A small network was shown many inputs. Here are its activations along a few directions, one row for each input.
In each table, some parts of the input vary, and every possible input appears once, in random order.
Descriptions start from the smaller parts, as in this example, which fits no table here: one of 2 separate values, together with either a single point or one of 11 places around a ring or (one of 4 places along a line, together with one of 5 places around a ring).
Shared parts are said once, and a part with two or three values counts as separate values.
In the rows, 100 means zero.

Other details of the inputs shift rows strongly along two fixed directions, in all tables alike. That doesn't count.

Table:
x1: 92 93 104 110 109 99 116 102 107 94 106
x2: 94 112 101 105 109 88 112 96 103 92 97
x3: 93 105 101 111 105 90 109 89 101 95 98
x4: 90 101 102 105 107 80 103 116 91 87 114
x5: 107 103 93 90 75 108 76 102 103 119 89
x6: 111 96 94 86 79 114 80 112 110 127 99
x7: 111 94 97 86 75 116 81 113 107 127 98
x8: 96 105 91 107 109 93 112 93 99 91 96
x9: 94 93 97 105 112 98 110 100 108 89 108
x10: 93 105 96 110 106 91 113 89 100 96 98
x11: 97 93 96 108 110 95 111 97 106 90 105
x12: 138 69 167 81 120 150 74 53 19 76 103
x13: 96 107 94 103 111 91 111 95 100 89 95
x14: 95 93 102 106 114 98 112 100 107 95 108
x15: 105 109 91 91 77 104 79 110 111 116 89
x16: 93 102 92 111 106 91 110 91 100 92 96
x17: 95 108 93 107 109 92 115 93 101 96 98
x18: 95 92 98 109 106 96 113 99 106 90 104
x19: 107 93 99 84 81 120 81 117 109 124 102
x20: 95 109 99 104 109 90 108 96 101 87 95
x21: 91 92 100 106 111 101 112 103 108 88 108
x22: 109 112 88 81 77 107 82 112 108 126 90
x23: 109 111 98 87 75 108 76 107 105 123 91
x24: 90 102 106 105 109 80 105 115 89 91 114
Each input here is: one of 2 separate values, together with either a single point or one of 5 places around a ring or one of 6 places around a ring.
- Changing only the choice among 2 separate values turns x14 into x9. The same change can be made to x24. Which row results? => x4
- Start at x23 and move only the place on the ring of 6, one step at a time. The first step leads to x2. Which rows follow, in order? => x22, x17, x10, x3
- Change only the choice among 2 separate values in x11. List by row number the other rows that result. => x6

Table:
x25: 102 91 126 114 116 108 111 70 77 88 100
x26: 103 107 107 102 123 93 110 83 74 72 95
x27: 113 106 90 81 65 122 74 112 124 142 86
x28: 100 112 117 101 128 93 115 80 74 80 99
x29: 108 96 79 86 54 119 68 114 119 135 88
x30: 113 102 80 80 62 122 70 110 124 131 86
x31: 109 105 119 98 131 104 115 70 76 84 96
x32: 109 102 103 100 124 103 112 75 83 77 93
x33: 107 66 139 96 125 119 108 105 76 84 130
x34: 100 97 124 114 115 93 108 76 72 87 105
x35: 95 109 122 109 119 84 109 86 76 81 105
x36: 106 74 90 76 70 127 67 150 121 130 120
x37: 29 132 26 156 113 8 171 147 192 75 107
x38: 107 101 79 87 54 106 63 121 111 134 90
- Changing only one part turns x38 into x34. The same change can be made to x32. Which row results? => x31
- What do these inputs look like to the network? => one of 2 separate values, together with either a single point or one of 6 places around a ring
